These are the activations of a small neural network, seen along a few directions. Each row is one input.
In each table, some parts of the input vary, and every possible input appears once, in random order.
A made-up example of a description, with smaller parts first: one of 5 places around a ring, together with either a single point or one of 11 places along a line or (one of 2 separate values, together with one of 6 places along a line).
Shared parts are said once, and a part with two or three values counts as separate values.
In the rows, 100 means zero.

Other details of the inputs shift rows strongly along two fixed directions, in all tables alike. That doesn't count.

A family of inputs:
r1: 95 130 110 114 115 126 100 119 98 99 118 100 105
r2: 93 73 122 81 85 85 100 76 93 108 80 94 96
r3: 91 121 100 100 128 129 93 111 87 103 114 88 95
r4: 102 122 108 109 117 139 88 118 90 107 108 89 102
r5: 93 69 112 107 79 94 100 91 89 101 78 101 113
r6: 130 109 36 102 123 50 126 113 132 72 106 118 89
r7: 93 120 104 101 123 135 95 110 84 106 114 82 96
r8: 117 130 111 90 118 126 85 114 106 109 105 94 90
r9: 99 123 95 106 127 123 101 112 92 105 115 85 92
r10: 97 79 103 112 68 83 110 91 98 93 91 110 115
r11: 118 101 35 114 124 59 116 114 152 92 108 129 87
r12: 100 75 122 84 76 93 85 84 94 108 76 102 105
r13: 96 73 121 84 81 88 102 76 92 109 81 92 93
r14: 146 115 54 87 115 52 107 117 145 76 97 125 85
r15: 98 121 111 107 122 133 89 122 92 102 107 94 100
r16: 95 71 104 102 77 94 93 91 88 100 79 104 115
r17: 73 72 97 116 79 87 103 86 113 111 99 115 109
r18: 94 79 104 107 64 91 100 90 92 95 92 106 120
r19: 92 130 101 109 117 123 104 108 92 101 127 90 99
r20: 91 79 111 112 65 93 102 88 90 100 92 103 119
r21: 101 76 108 79 79 84 97 77 95 105 82 94 97
r22: 83 129 106 103 118 129 96 109 86 100 126 92 102
r23: 97 72 91 102 86 79 114 86 92 95 86 98 101
r24: 105 127 114 88 125 124 93 102 98 113 111 83 82
r25: 106 74 126 91 74 92 96 84 97 110 76 100 100
r26: 88 78 109 105 68 92 96 89 89 96 91 109 121
r27: 98 70 111 109 76 96 102 91 88 102 79 100 110
r28: 129 118 32 102 108 51 125 111 132 67 120 121 97
r29: 93 74 116 78 82 88 92 75 90 105 82 95 98
r30: 96 81 84 105 78 68 121 87 101 86 99 108 106
r31: 88 130 102 107 122 119 107 112 94 97 124 94 99
r32: 127 118 30 101 114 43 127 116 137 61 119 127 94
r33: 89 128 118 111 112 134 91 119 91 99 119 97 107
r34: 94 72 117 78 83 84 96 79 94 102 82 95 96
r35: 119 130 112 95 120 122 88 113 107 112 107 94 88
r36: 91 117 112 98 131 126 87 109 122 128 112 100 80
r37: 86 120 108 101 128 132 95 112 85 101 113 85 94
r38: 102 122 110 113 118 136 90 116 90 110 108 88 100
r39: 95 72 137 89 76 99 90 81 91 113 74 97 104
Each input here is: one of 3 separate values, together with either a single point or (one of 2 separate values, together with one of 6 places around a ring).
Q: Changing only the choice among 3 separate values turns r7 into r28. The same change can be made to r37. Which row results?
A: r32
Q: Change only the choice among 3 separate values in r35. List by row number the other rows that result.
A: r20, r38
Q: Change only the choice among 2 separate values in r35. List by row number the other rows that result.
A: r24

A family of inputs:
r40: 97 85 82 103 96 79 113 89 104 100 96 101 96
r41: 99 72 111 110 65 83 109 87 104 103 86 111 110
r42: 63 88 149 106 95 152 89 94 53 113 96 69 109
r43: 112 108 65 97 110 85 106 108 105 83 112 108 100
r44: 101 105 63 102 116 84 108 102 113 91 112 109 97
r45: 102 84 80 109 87 87 99 100 112 95 94 117 110
r46: 103 67 110 68 91 74 96 74 109 115 70 96 83
r47: 110 95 91 99 80 80 101 95 105 90 96 107 110
r48: 98 71 98 98 73 80 108 83 86 96 86 97 104
r49: 119 126 134 78 128 132 73 107 98 117 94 85 82
r50: 93 80 79 108 101 80 114 93 102 94 95 101 101
r51: 102 92 87 93 84 80 106 91 103 88 101 101 102
r52: 56 56 182 105 51 148 78 69 39 131 69 70 124
r53: 24 107 196 104 109 197 67 88 37 142 116 60 109
r54: 86 71 103 106 69 81 98 92 103 97 89 118 117
r55: 121 172 101 111 148 140 103 136 107 97 135 95 89
r56: 115 163 91 118 151 145 95 142 117 107 133 98 83
r57: 99 89 89 103 92 75 121 86 108 97 100 105 96
r58: 116 170 94 105 152 137 108 132 106 95 142 90 80
r59: 137 107 88 80 117 81 91 108 137 105 87 112 77
r60: 106 90 83 101 86 84 100 99 99 88 92 111 115
r61: 104 81 86 116 91 86 106 106 108 95 90 111 109
r62: 95 72 104 105 65 82 98 88 107 103 89 111 113
r63: 126 87 98 66 100 73 95 88 112 100 79 98 79
r64: 109 87 84 109 90 82 108 104 97 88 88 104 113
r65: 104 113 74 96 108 81 108 109 110 78 113 111 99
r66: 94 89 84 97 92 75 110 87 110 99 104 103 101
r67: 108 171 94 107 151 139 91 141 107 91 137 102 94
Q: What do these inputs look like to the network?
A: one of 4 places along a line, together with either a single point or one of 6 places around a ring
Q: Change only the place on the ring of 6 in r56. List by row number the other rows that result.
A: r41, r45, r54, r61, r62
Q: Start at r58 and move only the place on the ring of 6, one step at a time. The first step leads to r51. Which rows follow, in order?
A: r65, r43, r42, r48

A family of inputs:
r68: 85 77 117 92 84 96 101 82 91 108 90 98 103
r69: 128 146 27 116 137 74 119 135 139 66 132 125 98
r70: 95 124 125 102 120 138 86 114 96 118 108 89 93
r71: 100 75 112 97 81 99 93 91 94 108 83 100 104
r72: 105 82 109 94 80 89 100 90 97 98 83 100 107
r73: 90 79 112 91 81 90 98 81 90 103 93 96 102
r74: 89 129 104 121 117 137 99 113 86 104 124 94 106
r75: 127 88 42 95 99 35 121 96 139 79 92 123 91
r76: 107 81 103 95 86 87 97 93 97 99 83 103 105
r77: 91 72 106 94 87 92 102 86 92 108 86 95 103
r78: 91 131 98 120 121 127 103 123 96 95 125 98 102
r79: 100 129 123 98 117 133 85 113 96 109 115 89 94
r80: 97 80 100 91 82 85 104 83 93 96 88 98 101
r81: 95 126 110 97 128 129 93 112 90 106 113 87 89
r82: 100 80 112 96 81 91 98 87 103 101 86 106 103
Q: What do these inputs look like to the network?
A: either one of 3 separate values or (one of 2 separate values, together with one of 6 places around a ring)
